A small network was shown many inputs. Here are its activations along a few directions, one row for each input.
Each table varies a few parts of the input and shows all the possible inputs, shuffled.
A made-up example of a description, with smaller parts first: one of 5 places around a ring, together with either a single point or (one of 2 separate values, together with one of 4 places along a line) or one of 9 places around a ring.
Shared parts are said once, and a part with two or three values counts as separate values.
(in the rows, 128 means zero)

Other details of the inputs shift rows strongly along two fixed directions, in all tables alike. That doesn't count.

A family of inputs:
row 1: [152 130 134 109 106 112 136 126 163 136  93 133 122 138]
row 2: [104 147 121 143 168  88 108 105 131 128 172  76 191  94]
row 3: [161 131 129 106 107 109 136 125 163 137  91 134 124 136]
row 4: [119 125 134 130 120 146 130 136 119 129 120 141 104 134]
row 5: [114 140 123 136 150 101 123 104 126 120 162  94 169 102]
row 6: [151 129 135 119 115 121 128 147 158 136  98 135 118 142]
row 7: [148 131 139 116 111 117 130 140 165 138  93 134 117 143]
row 8: [149 129 135 120 117 122 125 145 158 135  99 134 119 142]
row 9: [149 130 137 115 111 114 128 141 170 142  90 131 122 144]
row 10: [151 131 137 117 114 117 128 144 164 137  94 133 119 142]
row 11: [103 144 118 142 165  89 109 107 128 132 173  77 192  96]
row 12: [102 142 120 148 167  98 111 112 120 125 180  81 185  97]
row 13: [120 124 130 126 120 146 128 131 121 132 116 143 108 136]
row 14: [159 130 129 105 105 106 137 125 165 140  91 132 126 137]
row 15: [113 142 105 118 142  84 113  96 119 155 150  96 176  94]
row 16: [126 126 130 122 116 137 131 133 124 137 114 141 108 135]
row 17: [149 131 137 114 109 117 133 134 162 136  95 133 118 141]
row 18: [116 145 102 108 135  62 109  92 135 172 136  88 187  88]
row 19: [127 119 124 123 116 138 122 136 120 141 112 146 111 136]
row 20: [128 118 126 126 118 141 125 141 114 136 120 148 108 136]
row 21: [115 110 140 166 149 182 130 149  90  79 166 145 106 143]
row 22: [135 129 120 111 112 137 146 118 117 135 119 139 111 125]
row 23: [151 132 137 113 109 116 133 133 164 136  93 134 118 140]
row 24: [160 126 129 113 111 115 135 135 153 132 101 136 122 137]
row 25: [119 142 108 117 139 108 138  95 105 135 157 106 155  93]
row 26: [110 146 116 119 140  87 118  99 129 150 141  95 167  94]
row 27: [132 124 126 120 115 135 132 133 122 139 115 145 111 137]
row 28: [121 137 116 134 152  92 121 106 125 126 164  91 178 100]
row 29: [129 122 126 123 115 139 132 134 120 137 117 145 109 139]
row 30: [122 124 131 127 120 145 129 133 119 131 118 144 106 136]
row 31: [124 122 126 124 117 140 130 131 120 138 118 144 111 139]
row 32: [100 113 132 156 142 199 148 137  63  91 171 156  87 137]
row 33: [109 144 113 139 166  82 106 102 126 132 173  75 199  89]
row 34: [117 125 134 129 121 147 127 133 123 129 115 142 105 135]
row 35: [114 109 139 165 148 181 130 148  93  81 164 144 108 144]
row 36: [124 117 126 130 120 144 125 141 110 133 125 147 108 136]
row 37: [158 125 127 112 112 110 127 136 157 137  94 133 127 136]
row 38: [110 109 142 172 153 184 124 161  87  81 171 144 106 143]
row 39: [150 133 138 113 111 114 127 137 170 139  88 133 120 141]
row 40: [108 147 116 119 142  87 115  96 130 150 141  94 169  93]
row 41: [149 129 134 117 115 120 125 143 162 138  94 133 122 143]
row 42: [112 112 141 164 147 182 132 143  94  81 163 144 107 144]
row 43: [148 130 138 119 114 120 129 145 162 137  96 133 118 144]
row 44: [111 146 105 112 138  96 136  85 115 149 152  97 166  92]
row 45: [103 115 148 170 150 186 127 148  96  79 164 143 102 145]
row 46: [128 127 121 115 116 147 147 118 114 133 119 144 106 130]
row 47: [154 123 129 119 115 118 130 142 147 131 105 135 121 138]
row 48: [130 120 125 122 116 135 123 137 120 140 113 146 111 135]
row 49: [ 70 125 116 171 177 150 113 115  55 103 218 106 159 100]
row 50: [157 132 134 108 106 112 137 128 162 135  93 135 119 136]
row 51: [103 149 119 140 167  84 107 101 136 132 169  73 196  93]
row 52: [126 119 125 128 118 146 129 138 110 133 125 147 107 138]
row 53: [ 96 108 132 160 141 186 126 145  73 103 164 151  99 141]
row 54: [114 143 108 115 137 105 139  92 111 144 152 105 156  98]
row 55: [118 143 122 132 150  95 120  98 133 124 157  91 174  99]
row 56: [157 124 128 116 115 115 128 138 151 132 101 135 124 136]
row 57: [122 138 114 134 156  86 115 108 125 129 164  87 184  95]
row 58: [128 124 125 119 116 136 128 129 125 141 111 144 113 138]
row 59: [151 133 139 114 110 115 130 139 168 139  90 134 118 142]
row 60: [154 125 132 115 111 115 127 143 158 139  95 135 123 141]
row 61: [112 106 140 168 148 179 127 155  91  84 164 144 108 144]
row 62: [156 132 132 106 106 110 134 123 167 138  88 133 124 136]
row 63: [156 128 131 112 109 115 138 130 155 133 100 135 121 138]
row 64: [111 146 111 113 136  79 117  92 134 160 137  92 174  95]
row 65: [146 130 137 114 109 116 132 131 164 137  93 133 121 142]
row 66: [141 128 121 109 109 136 148 122 118 135 115 144 106 127]
row 67: [155 126 131 117 116 118 125 143 155 135  99 135 122 139]
row 68: [108 117 128 148 139 186 145 130  71  95 165 149  97 128]
row 69: [113 112 142 165 148 182 135 146  90  79 168 145 105 142]
row 70: [128 121 122 121 117 138 126 132 119 140 115 144 114 136]
row 71: [100 115 149 172 153 184 123 152 101  83 162 140 106 147]
row 72: [159 126 128 109 108 108 135 131 160 138  95 133 126 138]
row 73: [148 132 136 112 110 115 130 129 167 137  89 132 122 141]
row 74: [100 117 130 151 141 191 146 130  69  96 166 151  93 134]
row 75: [109 140 117 144 164  92 111 111 118 126 178  83 187  94]
row 76: [136 129 119 110 114 138 145 116 117 133 117 141 111 124]
row 77: [ 98 112 134 160 144 185 127 143  75 100 164 152 100 141]
row 78: [116 123 135 131 120 148 129 135 121 129 119 141 104 136]
row 79: [145 130 140 117 111 118 129 138 166 138  93 133 120 144]
row 80: [124 124 131 126 119 144 131 135 119 131 118 144 105 136]
Each input here is: one of 5 places around a ring, together with either one of 2 separate values or one of 5 places along a line or one of 9 places around a ring.
The inputs of row 8 and row 12 match in every part but the place on the ring of 5. If row 45 is changed in the same way as row 8 into row 12, which row does it become?
> row 17
The inputs of row 50 and row 5 match in every part but the place on the ring of 5. If row 49 is changed in the same way as row 50 into row 5, which row does it become?
> row 52
The inputs of row 31 and row 27 match in every part but the place on the ring of 5. If row 61 is changed in the same way as row 31 into row 27, which row does it become?
> row 57
Which other rows does row 66 become when the choice among 2 separate values takes its other values? List them by row number.
> row 54
Which other rows does row 64 become when the place on the ring of 5 takes its other values? List them by row number.
> row 13, row 16, row 30, row 80
Which other rows does row 60 become when the place on the ring of 9 takes its other values? List them by row number.
> row 1, row 9, row 11, row 14, row 61, row 65, row 72, row 79

A family of inputs:
row 81: [ 73 146 113 173 202  76  95  85  99 109 239  43 241  70]
row 82: [123 130 125 107 104 131 137 125 130 155 100 147 106 137]
row 83: [143 124 133 121 121 131 119 149 153 136 101 138 121 146]
row 84: [157 119 139 122 114 108 125 134 166 134  95 127 127 142]
row 85: [ 89 104 145 192 168 206 121 170  71  76 185 138 101 145]
row 86: [156 136 143 119 115 121 136 128 166 120  95 129 116 138]
row 87: [117 161  88  93 142  19 100  60 147 184 139  56 226  57]
row 88: [162 136 143 112 104 120 143 137 175 130  89 131 112 145]
row 89: [ 96 111 137 172 149 190 120 160  75  93 174 151  98 149]
row 90: [137 135 121  93  95 116 136 119 149 167  75 146 107 135]
row 91: [124 120 126 119 113 134 131 140 116 137 114 144 106 131]
row 92: [106 112 130 163 154 196 153 133  58  73 193 147 100 126]
row 93: [160 132 117  97 104 123 155 113 137 131 101 146 120 127]
row 94: [148 126 132 110 107 121 122 139 148 149  91 151 110 145]
Describe the family of inputs behind these rows.
> one of 2 separate values, together with either a single point or one of 6 places along a line
The inputs of row 85 and row 83 match in every part but the choice among 2 separate values. If row 89 is changed in the same way as row 85 into row 83, which row does it become?
> row 94

A family of inputs:
row 95: [179 141 111  98 123  57 108 121 204 163  94  97 190 121]
row 96: [213 106 141  85  55  68 123 156 213 155  18 161 104 157]
row 97: [122 120 173 177 149 190 139 181 137  76 144 145  90 171]
row 98: [143 131 173 139 107 136 138 166 185 107  97 127  95 160]
row 99: [107 140 106 110 127  98 123  83 130 167 127 108 162 116]
row 100: [112 103 133 148 121 220 162 156  53  94 162 185  56 157]
row 101: [118 116 123 172 174 128  96 137  99  86 188 105 171 121]
row 102: [ 59 133 116 163 185 146  91 141  61 129 191  93 151  83]
row 103: [110 142 103 106 123 101 135  89 113 166 142 110 159 106]
row 104: [140 159 114  98 128  92 137  89 134 139 122 103 151  83]
row 105: [ 96  94 150 157 122 212 136 144  92  92 124 181  67 172]
row 106: [119 142 119 108 125  89 115  80 149 144 113 107 160 105]
row 107: [168 104 123 103  85 162 174 150 113 131  94 176  66 157]
row 108: [116 148 122 118 142  99 117  83 123 128 143 105 156  88]
row 109: [139 117 134 108  79 136 118 171 137 179  67 182  66 166]
row 110: [ 97 135 133 181 198 144 113 136 119  81 203  90 177 123]
row 111: [139 146 102 105 132  99 150  92 114 137 147 102 155  88]
Describe the family of inputs behind these rows.
> either one of 2 separate values or one of 6 places along a line or one of 9 places around a ring
List by row number the other inputs of the same sort as row 103.
> row 99, row 100, row 104, row 105, row 106, row 107, row 108, row 111

A family of inputs:
row 112: [144 110 142 141 120 147 123 158 135 111 113 154 105 158]
row 113: [155 130 141 117 110 127 128 158 169 141  85 141 108 156]
row 114: [156 110 145 124 100 142 126 150 158 120  80 162  95 165]
row 115: [100 156  98 122 163  71 116  68 100 143 184  72 201  62]
row 116: [151 135 126  92  89 125 148 117 147 148  82 149  98 137]
row 117: [122 116 138 156 141 149 117 156 118 106 149 133 124 143]
row 118: [ 95 152 105 119 152  74 109  85 128 164 155  75 195  85]
row 119: [177 134 119  93 107  81 138 121 175 145  88 117 147 121]
row 120: [154 145 134 105 113  92 151 107 174 135 101 112 138 126]
row 121: [ 62 160 104 145 185  92 128  55  79 124 228  56 213  57]
row 122: [127 111 128 124 109 147 125 132 120 134 105 158 100 147]
row 123: [108 115 125 145 133 148 120 145  93 129 151 138 117 134]
row 124: [150 124 152 124 106 136 121 169 165 131  75 150  89 153]
row 125: [ 95 114 132 149 136 173 121 131  95 113 149 145 110 136]
row 126: [ 97 120 138 149 136 167 115 154  97 122 138 144  96 130]
row 127: [144 123 119 116 115 152 151 132 106 128 124 153 102 137]
row 128: [116 119 143 152 140 162 121 140 127 100 136 137 118 147]
row 129: [124 119 138 156 151 157 131 137 102  83 161 132 118 129]
row 130: [195 147 128  65  75  57 146 110 221 170  38 121 133 132]
row 131: [110 113 134 174 170 185 141 144  75  67 201 133 125 130]
row 132: [100 109 126 154 139 158 116 138  81 115 162 141 119 130]
row 133: [157 121 119 102  96 139 147 134 127 140  92 155  94 137]
row 134: [142 169 109  91 137  20 109  82 199 183 109  60 217  88]
row 135: [ 89 119 131 157 148 168 124 149  83 120 165 136 111 135]
The inputs of row 127 and row 131 match in every part but one. If row 115 is changed in the same way as row 127 into row 131, which row does it become?
> row 129
Describe the family of inputs behind these rows.
> one of 2 separate values, together with either a single point or one of 5 places along a line or one of 6 places around a ring
Which other rows does row 113 become when the place on the ring of 6 takes its other values? List them by row number.
> row 112, row 114, row 117, row 128, row 134
